A small network was shown many inputs. Here are its activations along a few directions, one row for each input.
Each table varies a few parts of the input and shows all the possible inputs, shuffled.
A made-up example of a description, with smaller parts first: one of 5 places around a ring, together with either a single point or one of 9 places along a line or (one of 3 separate values, together with one of 4 places along a line).
Shared parts are said once, and a part with two or three values counts as separate values.

Other details of the inputs vary at random and push rows far along two fixed directions, the same in every table; ignore that.

Table:
R1: [ -4  13   2 -10   7  -7   2  -4   2  -3   1  -4]
R2: [ 2 15  1 -3 12  0  7 -9  6 -6 11  7]
R3: [ 10  30  18 -20   9  -3  -6  -4 -10  -5  -1  -2]
R4: [ 12  26  22  -9  19   6  -4   0 -12  -6   8   4]
R5: [ -5  10   1 -10  14  -2   2  -6   3  -3   4  -1]
R6: [ 17  -5  26   0  -4  32 -21  10 -25  15 -19  -3]
R7: [-12   6  -8  -8  18 -36   7  -1   4 -18  20  12]
R8: [-15 -42 -32  33 -28   3  11   6  22   8   2 -11]
R9: [ 14 -18   4  13 -13  24  -7   6  -9  12 -15  -7]
R10: [-14 -16 -25  17 -22 -13  11   4  20   3   8 -10]
R11: [ -3 -20  -7   6  -8  -8  -1   1  -2  -2  -2  17]
R12: [ -5  17   2 -10   7  -7   4  -7   4  -3   4   2]
R13: [  3  30  21 -16  16  -3  -6   2 -11  -5   5   0]
R14: [ -3  29   0 -12  27 -16  13 -12  10 -15  21   5]
R15: [ -1  -5  -9   5 -19   1   2  -2   8   4  -4  -4]
R16: [ -8  30  -1 -14  26 -16  13 -13  13 -16  21   9]
R17: [-12 -55 -33  26 -30  -9   4   6  10   6  -8   4]
R18: [ 19  -2  24  -4  -9  27 -20  11 -25  15 -27  -8]
R19: [-11  15  -9  -5  18 -19  14  -7  15 -13  19  -3]
R20: [ -8 -10 -10   4  -3   5   5  -4  10   5  -1   1]
R21: [ -7 -11  -8   5  -2   3   2   2   5   5  -2  -7]
R22: [ 24  -5  22  -2  -5  34 -18   5 -21  12 -27  -3]
R23: [ 25  -2  24  -3 -17  27 -22  11 -25  14 -27  -9]
R24: [-16 -31 -24  19 -13 -23   7   8  10  -4  10   8]
Each input here is: one of 4 places along a line, together with either a single point or one of 5 places along a line.
Changing only the place on the line of 4 turns R10 into R15. The same change can be made to R24. Which row results? -> R11

Table:
R25: [-18  36  -9 -13  32 -49  17  -3  15 -24  43  -8]
R26: [ 21   8  25 -16  14  30 -14  -3 -18   7 -25  -4]
R27: [ -5 -42 -31  43 -32  31  14   1  24  24  -5 -23]
R28: [ -1  14   5   1  21  15   6  -3   7   5   9 -17]
R29: [ -9  16 -13 -19  19 -45  10  -7   4 -21  15   1]
R30: [-11  31 -10 -13  28 -18  23 -22  23 -15  21   2]
R31: [ -4   1   2 -16   0 -16  -7  -2  -7  -3  -5   7]
R32: [-12 -57 -25  41 -51   8  -3  30   7  24 -11 -22]
R33: [-17 -28 -50  21 -26 -32  27  -6  35  -8  10   0]
R34: [-20 -45 -38  21 -27  15  11  -5  30  15 -12  -7]
R35: [-22  27   1 -10  11 -39   6   7   4 -16  25   2]
R36: [  2  11   2 -11  -5 -10   0  -9   3  -5   1  15]
R37: [ 33  18  35  -4  -2  26 -18   9 -27   4 -10  -4]
R38: [-21  31 -11 -15  24 -48  14  -6  14 -26  33   0]
R39: [ 20 -23  28   6  45  14 -17   3 -35 -15   6  59]
R40: [ -5   8   2 -13   2 -29  -2   6  -9  -7   2   2]
R41: [ 11  20  20 -15   5  29  -9 -11  -6   8 -12  10]
R42: [-14 -50 -33  35 -31  25  10   2  25  17 -12 -22]
R43: [ 37   5  38  -2 -18  36 -27  10 -34  10 -28   3]
R44: [ 16   1  35 -16 -15  16 -32  13 -42  16 -31  10]
R45: [ 20  18  29  -4   4  40  -9  -3 -15   9 -13  -4]
What is each input in this table made of? -> either a single point or (one of 4 places along a line, together with one of 5 places along a line)
Change only the place on the line of 5 in R31. List by row number the other rows that result. -> R34, R36, R41, R44
Change only the place on the line of 4 in R44. List by row number the other rows that result. -> R32, R35, R40
